These are the activations of a small network on made-up records, seen along a few directions, one row for each record.
Here are examples, each followed by its value of one field, NIT.
The largest differences between rows may come from other fields.
In the rows, zero is written as 500.
Strong random noise was added to every row along 8 fixed directions; ignore it. To show where, here is one row again and again, with new noise each time:
[574 663 488 443 532 377 470 344 400 680 339 368 526 532 550 609 518 360
 676 446 662 508 318 516 415 540 546 587 466]
[494 532 410 376 503 413 598 586 541 642 572 564 586 549 577 488 369 522
 699 530 673 608 604 453 406 716 539 567 188]
[578 470 380 355 675 245 490 478 515 715 522 672 524 679 604 574 380 442
 454 596 561 669 345 548 585 530 285 544 466]
[395 733 339 728 415 428 532 579 657 514 617 478 340 646 561 673 443 511
 349 521 367 572 545 675 368 555 461 560 574]
[493 492 460 359 569 537 556 559 342 549 449 389 409 487 465 488 378 622
 557 509 618 473 471 451 518 450 674 394 393]
[494 512 610 435 540 347 440 292 385 437 355 461 633 553 530 531 535 449
 577 502 491 424 221 402 451 425 494 382 540]
[460 548 523 570 437 233 417 290 498 459 483 432 557 635 614 674 622 361
 357 691 348 529 240 511 708 385 279 574 733]
[515 650 385 520 449 433 479 471 508 669 486 385 413 560 583 685 462 438
 512 539 590 623 522 593 655 575 489 663 514]
[434 372 523 338 474 483 558 512 320 435 509 330 478 465 495 490 476 622
 492 694 543 472 471 364 803 376 592 430 461]
[382 328 570 412 500 586 436 534 432 235 517 576 527 536 492 461 303 781
 372 540 370 460 504 348 673 421 590 163 485]

[565 292 552 414 355 652 298 604 523 396 606 677 580 504 579 395 304 605
 329 616 359 551 594 333 694 562 446 447 388] -> suzad
[535 456 601 520 472 509 421 401 482 432 466 545 568 498 559 522 543 469
 477 484 425 509 494 475 609 453 429 493 607] -> gifab
[490 713 527 675 520 422 506 357 598 511 405 517 553 517 480 557 676 345
 575 318 476 437 404 609 201 546 457 537 582] -> posiv
[584 498 417 476 432 542 399 606 433 572 549 488 441 496 573 482 354 520
 341 606 427 475 414 453 488 476 503 528 475] -> zalog
[643 432 687 413 491 634 206 256 422 465 258 508 682 432 538 557 489 427
 592 329 625 514 475 436 723 582 483 491 561] -> sel
[607 763 561 661 384 480 294 189 557 650 268 408 561 514 619 742 587 226
 709 275 612 553 376 626 450 650 500 691 616] -> dulo
[686 514 471 352 587 530 504 545 354 727 400 468 423 434 514 473 437 453
 581 461 698 534 469 523 512 489 536 569 445] -> fetu
[483 428 650 464 351 459 436 438 516 416 525 530 727 445 578 430 577 423
 590 613 454 468 477 376 587 548 423 544 423] -> patuv
[481 411 516 379 534 581 677 590 304 522 511 340 376 363 388 424 563 597
 580 563 660 462 617 496 572 375 665 499 438] -> pamo
[520 485 532 573 458 599 452 570 676 470 555 631 575 447 521 507 471 509
 518 427 537 638 772 559 666 676 455 605 508] -> dofom
[463 583 389 617 344 487 488 572 715 658 627 544 457 558 616 663 505 431
 531 577 563 754 824 643 795 765 403 808 471] -> pudop
[561 419 645 403 559 197 495 235 531 537 419 640 809 540 587 452 732 195
 662 599 532 551 249 452 553 515 188 633 506] -> lelat
[468 377 536 537 701 371 621 505 486 436 562 495 367 517 357 505 691 448
 236 614 393 504 442 644 773 207 265 508 834] -> gab
[511 500 394 519 604 459 492 549 412 557 502 432 275 564 447 580 451 583
 270 609 429 511 404 594 643 270 489 455 697] -> toki
[510 275 578 337 658 366 547 463 559 475 532 789 634 557 481 413 475 523
 486 524 519 621 521 473 653 504 263 394 516] -> tik
[476 329 658 256 639 389 697 365 170 428 380 232 563 372 326 337 731 504
 738 630 641 300 271 288 596 244 643 363 503] -> rafin
[383 516 598 602 332 564 609 590 719 276 664 580 699 427 504 358 602 488
 617 491 464 481 786 454 323 700 503 588 314] -> rabem
[378 514 571 660 213 344 691 529 657 385 770 360 706 418 607 473 831 284
 627 785 448 521 698 431 546 621 353 908 397] -> luzef
[696 340 653 275 531 593 228 295 398 532 280 623 666 442 596 496 432 451
 514 427 600 579 464 400 890 527 391 468 559] -> nakun
[438 607 442 704 340 531 362 417 677 424 534 491 448 587 593 691 490 486
 333 496 349 567 581 583 693 533 389 568 690] -> dizi

Here are new rows. What is NIT for each?
[632 423 477 461 573 597 414 617 528 528 567 658 497 510 541 412 343 524
 408 479 483 539 558 491 445 541 444 527 424] -> luzef
[461 428 507 534 416 571 422 614 443 344 584 508 432 578 517 360 413 601
 276 634 280 343 375 428 269 370 504 345 473] -> pudop
[581 655 318 488 530 336 606 571 569 827 555 464 434 563 540 554 500 332
 614 540 627 611 492 601 285 664 451 765 380] -> rafin
[357 536 534 634 290 636 542 612 686 340 642 588 564 456 548 524 414 658
 597 427 480 586 916 516 475 751 612 481 344] -> pamo
[509 543 633 599 458 422 508 380 475 353 464 387 587 475 498 454 667 366
 536 514 422 323 287 454 213 394 497 502 571] -> luzef
[493 404 477 480 464 733 506 711 506 427 619 466 372 425 441 427 372 643
 369 506 501 523 749 504 615 515 560 478 433] -> gab
[553 609 466 430 358 401 632 561 392 650 561 287 600 412 569 410 598 343
 748 642 650 404 420 378 236 587 595 712 214] -> zalog
[652 331 357 193 604 620 485 730 255 675 499 398 293 495 501 371 199 686
 340 662 571 421 409 384 578 335 661 409 332] -> dizi
[708 559 520 392 503 546 306 463 460 707 369 585 610 515 611 452 364 382
 656 394 627 526 383 464 341 652 504 549 338] -> patuv
[573 445 656 356 247 693 327 501 370 388 433 466 709 417 622 357 322 577
 676 519 524 339 519 206 248 700 730 411 189] -> pamo
[647 660 478 632 595 609 276 453 724 578 405 764 509 580 547 580 385 402
 418 180 491 638 586 710 367 690 359 553 597] -> rabem
[421 507 472 614 504 435 595 524 590 508 577 522 420 543 500 543 585 455
 421 553 437 508 511 605 499 452 392 548 578] -> dulo
[571 539 326 466 174 690 290 647 496 588 609 344 397 531 711 564 246 528
 322 693 439 516 582 409 613 605 555 686 367] -> dizi
[580 701 426 637 504 685 396 562 736 637 498 626 423 470 518 614 418 430
 488 239 588 665 803 741 471 752 460 683 511] -> rabem
[555 345 461 314 498 464 461 525 403 572 531 465 505 515 542 480 418 538
 459 679 527 552 439 376 748 489 460 507 465] -> rafin
[417 523 477 672 424 522 534 598 643 341 639 584 396 547 517 491 549 543
 226 579 265 510 608 612 497 423 354 484 662] -> nakun
[543 549 581 575 303 407 319 424 578 433 533 577 688 578 665 472 518 340
 453 616 315 457 312 432 360 554 336 572 499] -> patuv
[515 400 526 500 412 803 321 651 483 323 556 495 395 441 512 438 340 653
 188 526 333 455 616 472 657 427 534 400 579] -> rabem
[483 374 567 450 486 538 546 615 500 386 616 519 564 445 492 330 556 501
 394 634 414 423 525 421 440 440 432 507 441] -> rabem
[428 496 438 558 507 445 635 641 518 552 615 451 365 517 468 475 554 522
 463 616 493 537 592 597 512 438 512 578 490] -> pudop
